A small network was shown many inputs. Here are its activations along a few directions, one row for each input.
Each table varies a few parts of the input and shows all the possible inputs, shuffled.
A made-up example of a description, with smaller parts first: line(6) and (point or line(9) or (values(2) and ring(5))).
Shared parts are said once, and a part with two or three values counts as separate values.

Other details of the inputs vary at random and push rows far along three fixed directions, the same in every table; ignore that.
These rows show it; all are for the same input, with only those details redrawn:
-19 21 5 -28 23 -28 33 -13 14 1 6
20 -11 1 25 1 6 -24 22 -5 6 19
8 -1 10 17 5 -19 -5 31 -14 0 20
-5 9 -3 -15 17 -2 11 -18 19 7 6
-28 -5 -19 16 -28 -5 15 -13 -1 38 27
-16 -15 -28 24 -32 19 -4 -22 7 44 26

A family of inputs:
x1: 28 -16 0 29 -12 -6 -25 8 -6 -10 14
x2: 6 21 -3 -25 -5 7 17 -15 3 7 -22
x3: 24 12 8 19 -11 4 -29 10 -16 5 4
x4: 1 18 -15 1 4 32 -10 -30 9 4 -25
x5: -6 -1 9 -22 6 -10 6 -34 8 -9 1
x6: 6 -3 12 0 -9 -46 32 35 -23 -23 0
x7: -23 -1 -23 0 -49 8 21 -9 -19 27 11
x8: 3 -19 3 16 3 11 -16 -2 -11 -20 -10
x9: 39 9 6 -25 29 30 -5 8 16 -25 -15
x10: -28 -5 -36 26 -40 33 -5 -25 -12 24 8
x11: -2 -6 8 -15 -3 22 -21 -36 22 6 -4
x12: 33 18 10 -23 30 16 -28 -10 10 -28 -4
x13: 8 -20 -23 -22 8 22 -5 -18 19 14 -17
x14: -8 2 1 12 20 -8 10 24 -9 -12 -3
x15: -22 -3 -16 -14 26 -6 9 -14 9 -3 -18
x16: -6 -12 12 12 1 17 -22 6 -6 -13 -14
x17: 15 -24 16 9 -21 16 -23 26 -14 -2 -5
x18: -15 1 11 -40 4 -23 41 -18 -1 -14 -15
x19: 3 -9 0 31 -2 -20 2 23 -19 -26 -2
x20: -24 27 24 -31 6 -35 23 -14 20 -2 -12
x21: 3 -12 -18 -14 14 12 -20 -30 23 14 -2
x22: 38 -3 4 -23 37 24 -5 10 20 -17 -19
x23: -27 19 27 -2 7 -38 21 26 -8 -18 -21
x24: -5 22 21 2 2 -38 18 34 -23 -14 24
x25: -54 15 -17 12 -25 -14 45 -5 -16 15 14
x26: 8 -4 22 7 -21 -13 -2 41 -11 -1 -13
x27: 7 1 -11 -9 15 19 -6 -26 27 12 5
Q: Changing only one part turns x26 into x23. The same change can be made to x2. Which row results?
A: x4
Q: Describe the family of inputs behind these rows.
A: values(3) and (line(4) or line(5))
Q: Which other rows does x27 become when the values(3) part takes its other values? List them by row number.
A: x14, x22

A family of inputs:
x28: 35 -13 8 17 25 -6 -30 30 0 -5 24
x29: 27 -3 3 18 13 12 -22 34 -17 -21 -2
x30: -6 13 35 0 7 -41 5 36 -25 -19 2
x31: -20 18 -17 -23 10 3 28 -28 12 1 -11
x32: -14 13 -5 -25 2 -4 24 -40 12 -3 -8
x33: -35 21 -4 -27 -6 -8 35 -24 11 20 -6
x34: -4 -4 8 11 -29 -12 -2 11 -18 5 13
x35: 46 10 5 -35 35 42 -24 -17 35 -20 -25
x36: 15 -3 9 -17 21 -6 7 6 2 -21 -9
x37: -3 2 29 -3 11 -44 10 44 -20 -14 -2
x38: -20 1 -14 -22 13 -5 26 -27 14 -2 -11
x39: 13 -34 -28 49 -52 51 -41 -17 -9 29 17
x40: 23 -13 10 6 8 -10 -6 28 -14 -18 -1
x41: 0 23 7 -30 40 7 11 -11 23 -19 -23
x42: 21 -13 -14 28 -23 26 -18 12 -12 11 7
x43: -13 -13 2 24 -11 -18 2 27 -15 4 5
x44: 26 -12 0 22 7 23 -37 9 -8 -20 -1
x45: -17 6 -3 2 -3 -16 12 -7 -11 -9 1
x46: 5 -27 -32 -4 -27 57 -19 -53 35 35 -4
x47: 24 0 10 22 14 10 -26 36 -9 -15 -6
x48: -10 19 -6 -33 -1 1 26 -26 18 9 -10
x49: -15 -1 7 27 -15 -18 -4 18 -20 -1 8
x50: -10 1 24 5 16 -40 14 45 -20 -21 -1
x51: -34 10 5 -2 -21 -24 19 -11 -7 15 4
x52: -22 15 -12 0 -5 -23 27 -5 0 28 33
x53: 3 -22 -23 10 -4 31 -15 -18 10 8 -3
x54: -38 5 -2 -28 -4 -15 34 -26 14 19 -6
x55: -20 2 -3 25 -20 -32 7 7 -17 23 44
x56: 21 14 1 -29 31 33 -15 -24 34 -5 -26
x57: -36 -21 -24 50 -59 15 -10 -13 -16 41 22
x58: -7 -6 1 -12 -12 -14 15 -1 1 8 0
x59: 48 -2 14 -10 20 27 -41 -4 17 -25 -15
x60: 17 12 8 -16 19 1 9 9 -1 -20 -9
Q: Describe the family of inputs behind these rows.
A: values(3) and (point or (values(2) and ring(5)))
Q: Changing only the values(3) part turns x41 into x57. The same change can be made to x47. Which row results?
A: x49
Q: List by row number the other rows that have the values(3) part in common with x28.
A: x36, x37, x38, x40, x43, x46, x50, x53, x54, x58
Q: Which other rows does x34 become when the values(2) part takes its other values? List them by row number.
A: x59
Q: Which other rows does x60 become when the ring(5) part takes its other values? List them by row number.
A: x29, x33, x35, x41
